A small network was trained on made-up records. Each row is its average activation on records with the value named, seen along a few directions.
Values that are neighbours, or in one group, have similar rows; names and order tell nothing.
In the rows, zero is written as 500.
Random noise pushes rows far along 20 fixed directions. That doesn't count. These rows show it; they differ only by the noise:
[529 487 403 417 428 369 403 326 316 392 644 715 495 569 525 499 613 466
 436 508 579 441 530 482 372 511 425 438 587 491 789 408 714 502 404 333]
[471 446 508 467 582 467 495 425 468 451 527 386 549 520 525 537 649 505
 438 551 522 373 409 449 414 471 557 448 573 528 460 424 498 442 401 539]
[508 441 504 500 608 503 481 593 589 570 493 382 495 559 427 526 515 609
 506 360 519 539 513 495 453 507 528 453 372 450 425 526 496 488 477 530]
[520 391 509 412 511 682 474 471 456 698 421 446 564 504 431 652 422 497
 552 408 506 398 599 342 538 525 528 544 581 485 500 617 493 421 455 520]
[454 621 362 528 484 379 512 466 428 443 366 573 580 520 526 540 574 490
 560 583 510 510 444 328 340 480 552 295 498 494 357 534 376 647 567 571]
[521 554 413 580 514 409 405 507 560 608 581 647 478 557 403 495 461 440
 408 543 399 446 486 453 510 603 476 528 553 495 681 508 544 361 583 344]
[444 437 433 389 444 673 653 577 601 519 501 453 477 384 565 541 482 439
 439 435 449 154 576 447 564 438 705 420 716 530 650 439 461 509 465 528]
[375 409 514 499 601 482 539 732 489 493 469 578 540 597 483 414 540 552
 392 669 545 653 614 404 476 489 567 523 483 441 542 560 513 630 602 416]
[470 673 452 568 423 449 591 511 582 422 523 355 482 533 482 493 582 514
 623 463 521 473 524 578 587 490 411 425 455 411 418 496 580 463 536 518]
[386 423 537 410 504 606 596 525 565 474 481 596 551 287 517 435 469 483
 422 664 341 416 667 476 741 575 648 502 692 523 497 665 305 536 496 431]
[476 517 613 533 410 402 535 377 462 439 508 495 514 434 511 617 429 512
 544 516 514 560 265 546 513 446 435 564 563 681 340 357 294 335 467 588]
[588 618 517 431 676 528 381 525 468 568 677 420 502 532 452 433 561 446
 335 484 513 492 423 427 486 357 394 710 508 582 489 434 581 296 436 350]
[541 447 555 455 518 677 583 576 497 558 550 489 436 450 549 431 482 522
 447 539 544 556 542 612 501 572 557 580 458 591 544 464 476 567 378 518]
[515 732 309 542 503 467 500 747 541 377 606 526 562 596 463 712 602 519
 289 490 475 513 578 455 504 387 644 448 471 421 638 578 646 541 630 457]
[472 131 587 472 424 381 395 559 608 391 524 504 571 355 545 631 418 612
 531 180 618 484 427 501 353 414 599 311 417 482 429 514 427 482 569 519]
[466 403 439 625 484 338 521 542 520 579 273 531 496 742 453 544 633 427
 451 537 486 608 490 564 516 552 558 481 462 318 654 289 352 484 505 508]
[565 579 458 532 362 547 564 410 549 437 672 569 498 380 425 818 555 559
 430 484 422 338 556 635 624 623 649 406 598 654 736 535 565 352 373 552]
[466 598 449 405 514 507 577 531 537 464 466 400 477 540 514 503 587 538
 439 400 536 420 505 534 581 403 461 522 555 474 456 367 388 448 476 510]
[442 588 542 512 615 316 505 432 443 403 474 431 493 562 467 317 598 500
 669 623 595 476 417 339 441 288 289 459 474 482 337 513 603 502 593 523]
[418 576 512 503 470 533 623 564 500 456 604 549 359 539 490 463 218 577
 465 525 394 473 371 496 537 388 493 565 602 604 578 450 549 535 502 542]
[490 471 484 507 398 584 542 631 413 372 362 455 542 432 678 488 482 485
 444 488 644 586 429 452 415 272 563 427 461 502 351 478 356 694 524 604]
[595 635 329 504 420 604 549 517 444 517 565 565 432 585 556 565 494 611
 376 496 581 585 453 519 423 731 439 381 454 467 528 474 530 502 446 549]


Field REBIS:
guno: [411 416 549 656 504 411 573 609 519 513 516 496 437 675 525 452 492 498
 319 626 436 727 318 648 414 574 638 555 480 526 586 191 384 491 377 480]
zafe: [503 491 487 274 584 343 382 332 468 365 484 637 518 419 487 398 669 491
 449 452 548 328 621 503 620 419 337 548 606 468 575 527 446 452 574 375]
mebam: [515 524 392 470 493 691 377 493 441 601 435 417 587 550 503 661 545 590
 256 442 556 355 531 414 536 579 497 534 643 502 514 574 458 360 491 466]
sud: [464 636 513 638 476 379 430 388 455 545 308 514 510 482 465 357 655 430
 576 582 496 536 518 614 532 395 418 566 448 632 476 387 293 522 443 448]
taz: [514 403 529 531 697 388 451 532 683 481 588 358 416 553 464 410 484 516
 517 467 467 276 382 433 449 480 431 433 451 380 503 527 695 412 645 580]
tuzo: [524 460 535 424 547 504 622 457 519 416 462 573 460 405 529 512 574 511
 553 596 502 330 552 490 579 433 560 463 576 525 604 519 523 540 563 658]
pip: [536 444 447 539 553 546 413 439 435 503 494 566 441 511 559 421 484 528
 390 607 472 405 455 534 393 563 559 458 505 524 617 563 540 656 445 532]
boku: [546 471 545 470 483 482 511 474 429 478 436 581 537 551 511 662 471 505
 492 546 463 711 495 570 623 593 476 625 471 371 429 529 367 470 552 596]
gevo: [396 633 489 510 503 378 517 486 591 453 434 455 503 597 476 578 547 486
 523 506 453 334 477 619 521 478 525 615 589 542 501 422 424 542 684 532]
sima: [599 479 494 509 544 545 524 556 558 454 411 419 466 480 531 460 599 413
 457 452 464 465 582 503 605 321 583 430 428 355 567 495 536 559 463 574]
kera: [352 510 456 536 447 412 565 708 612 633 404 461 440 675 516 314 471 377
 505 352 537 492 507 503 368 380 505 554 510 473 600 129 408 570 582 338]
nedu: [534 403 510 448 516 667 392 683 629 723 606 594 467 369 479 371 341 549
 469 299 586 456 624 476 355 634 520 535 425 679 570 574 541 527 583 313]
rud: [498 665 408 556 403 537 494 470 448 393 686 540 476 495 594 604 411 569
 379 550 510 362 302 519 271 589 560 430 594 725 534 460 632 564 528 550]
tulu: [611 527 464 586 560 375 367 339 583 585 514 551 471 423 454 373 474 407
 602 441 353 412 426 468 468 521 456 412 445 462 471 525 492 407 509 454]
nunif: [414 564 505 575 353 482 585 523 542 347 463 493 498 341 573 361 585 454
 451 594 557 432 516 504 711 341 424 420 638 541 495 456 415 401 528 442]
vive: [548 471 556 520 475 573 472 514 527 462 418 419 500 492 616 587 552 489
 331 495 573 412 404 652 511 467 536 629 533 578 511 369 358 495 539 614]
babek: [432 266 557 518 500 418 341 552 636 357 593 523 498 298 556 329 405 568
 382 309 494 338 477 460 446 327 528 337 513 532 549 571 569 512 562 376]
sor: [410 403 589 616 511 596 456 517 440 525 526 377 585 568 449 731 419 577
 381 635 433 531 403 474 453 567 641 554 568 612 473 595 543 471 419 579]
les: [497 356 564 557 672 606 557 491 574 721 324 354 368 650 473 285 511 595
 509 615 531 421 470 523 573 673 352 576 476 418 493 454 466 408 502 626]
popa: [457 245 722 543 532 397 492 522 532 343 419 465 482 493 489 559 476 613
 484 528 550 549 451 631 627 300 518 592 481 498 493 514 435 491 590 648]
kuv: [370 373 551 528 290 422 529 511 410 411 342 531 610 554 598 590 629 583
 507 528 739 747 553 610 456 712 412 442 463 456 395 366 329 539 534 498]
rovak: [466 379 611 361 584 601 440 540 523 423 580 432 473 351 556 304 444 672
 462 433 667 440 529 419 486 397 351 467 491 560 313 651 528 537 560 463]
zuluf: [358 349 646 437 585 338 524 491 557 553 399 448 537 571 341 581 600 644
 703 364 552 546 644 576 538 486 475 541 438 517 450 429 397 448 488 509]
kep: [543 430 524 611 615 620 527 720 712 646 558 541 386 381 453 296 492 541
 477 576 544 315 580 475 416 522 631 426 431 681 670 589 613 557 623 500]
Each value of REBIS is a pair of two hidden parts, and every pair occurs once (6 first parts, 4 second parts).
vive and kep share the first part; vive and kera share the second. Which value has the first part of kera and the second part of kep? -> guno
kuv and nunif share the first part; kuv and babek share the second. Which value has the first part of babek and the second part of nunif? -> mebam
sud and zafe share the first part; sud and boku share the second. Which value has the first part of boku and the second part of zafe? -> rovak
tulu and gevo share the first part; tulu and les share the second. Which value has the first part of les and the second part of gevo? -> nedu
tuzo and rud share the first part; tuzo and zuluf share the second. Which value has the first part of zuluf and the second part of rud? -> sor

Field KAMOG:
sop: [446 670 563 542 519 361 613 434 526 499 482 342 480 570 342 595 618 627
 753 443 621 468 454 462 518 346 344 447 465 629 351 406 524 337 497 613]
dukam: [371 571 429 532 460 459 466 428 404 399 385 513 470 608 554 479 393 589
 392 523 418 367 417 491 475 351 506 489 643 507 523 482 425 660 524 538]
kov: [612 357 519 389 478 690 501 509 474 540 538 456 523 490 502 717 508 591
 478 368 648 462 595 466 505 617 491 460 473 461 563 598 652 428 467 609]
leso: [531 563 456 470 413 597 580 571 514 459 557 444 500 439 588 638 443 442
 486 420 478 469 421 564 415 478 658 491 496 571 490 424 479 573 443 592]
zat: [497 213 573 457 434 456 476 470 611 491 579 494 500 441 553 503 463 496
 571 366 561 430 486 625 524 659 466 510 517 373 534 476 540 357 569 449]
mefo: [450 612 386 494 560 606 588 657 500 539 550 542 452 460 482 299 308 550
 564 532 388 604 563 310 447 479 559 347 435 467 414 692 600 697 468 456]
zeto: [328 624 473 639 416 384 392 539 519 550 522 466 446 642 442 305 469 632
 490 442 606 525 488 572 428 503 254 543 480 582 503 400 545 464 569 279]
gogu: [425 554 461 407 482 562 572 535 611 434 698 433 445 509 546 528 404 546
 411 458 408 300 485 627 579 604 533 590 663 456 555 492 575 456 548 440]
ritod: [673 465 500 526 450 572 501 546 542 466 632 445 481 430 471 633 477 511
 578 388 609 529 515 459 577 483 412 401 370 382 529 665 748 343 530 583]
mov: [316 324 650 541 322 601 638 622 527 452 518 469 461 441 547 464 289 602
 626 518 607 517 541 573 523 488 500 513 548 585 486 547 537 619 554 515]
kebu: [502 553 476 667 464 449 411 512 499 541 437 532 538 520 432 482 472 425
 438 549 383 589 479 427 590 441 500 483 494 487 544 539 497 415 501 412]
leze: [439 325 521 422 483 647 645 649 496 491 473 523 467 522 517 412 468 580
 428 535 520 714 703 495 682 602 517 442 492 301 550 545 508 562 402 448]
begor: [554 407 473 412 639 467 658 493 569 527 472 627 430 542 401 573 704 616
 430 592 524 410 603 427 572 643 585 329 541 484 713 428 499 401 473 636]
sugi: [449 609 433 497 397 574 449 473 470 541 445 544 573 458 520 594 554 530
 504 559 614 283 612 438 488 549 439 513 637 601 501 618 469 501 662 478]
lik: [555 402 584 416 687 573 598 539 474 504 343 509 462 495 410 621 499 558
 502 581 428 453 571 430 680 286 622 560 501 492 575 617 435 557 483 763]
sal: [341 518 578 739 490 455 484 572 690 632 516 384 519 509 320 524 189 565
 662 458 195 614 447 503 501 618 634 446 420 559 328 678 494 543 523 476]
zur: [425 467 544 481 577 472 440 531 405 286 665 467 559 469 505 482 447 528
 455 533 386 501 521 392 439 245 639 461 527 498 553 662 812 650 439 443]
kazet: [533 536 500 482 657 485 633 492 627 608 502 494 373 542 460 410 581 617
 593 638 591 378 428 479 412 724 405 425 457 578 423 450 458 463 602 682]
vigav: [591 580 505 505 537 548 445 411 469 548 556 303 533 536 503 524 588 490
 503 423 550 532 416 496 497 555 368 542 442 450 347 454 562 312 390 508]
boroz: [556 456 566 506 606 454 561 424 516 575 471 460 502 524 464 486 607 337
 562 623 433 440 445 469 543 482 541 585 542 485 559 388 508 365 460 559]
bev: [541 378 482 354 488 509 366 418 556 463 447 635 575 290 650 480 540 442
 305 450 489 385 502 615 546 662 532 574 591 505 434 511 144 495 582 433]
tobod: [357 520 526 530 577 317 487 525 539 467 565 480 545 679 425 584 439 496
 520 573 351 528 450 525 452 567 551 610 536 428 497 501 582 527 617 457]
nati: [583 634 391 503 465 586 432 485 532 384 570 445 548 385 547 557 547 395
 379 493 388 291 586 468 665 377 561 455 590 375 558 690 629 483 548 458]
nul: [405 259 648 317 549 378 486 621 463 397 511 683 606 456 484 576 360 532
 610 406 530 695 599 377 414 363 595 558 467 487 444 600 499 663 670 458]
Each value of KAMOG is a pair of two hidden parts, and every pair occurs once (6 first parts, 4 second parts).
kov and bev share the first part; kov and kebu share the second. Which value has the first part of kebu and the second part of bev? -> vigav
mefo and zeto share the first part; mefo and ritod share the second. Which value has the first part of ritod and the second part of zeto? -> leso
sal and tobod share the first part; sal and nul share the second. Which value has the first part of nul and the second part of tobod? -> nati
sop and sugi share the first part; sop and gogu share the second. Which value has the first part of gogu and the second part of sugi? -> kazet
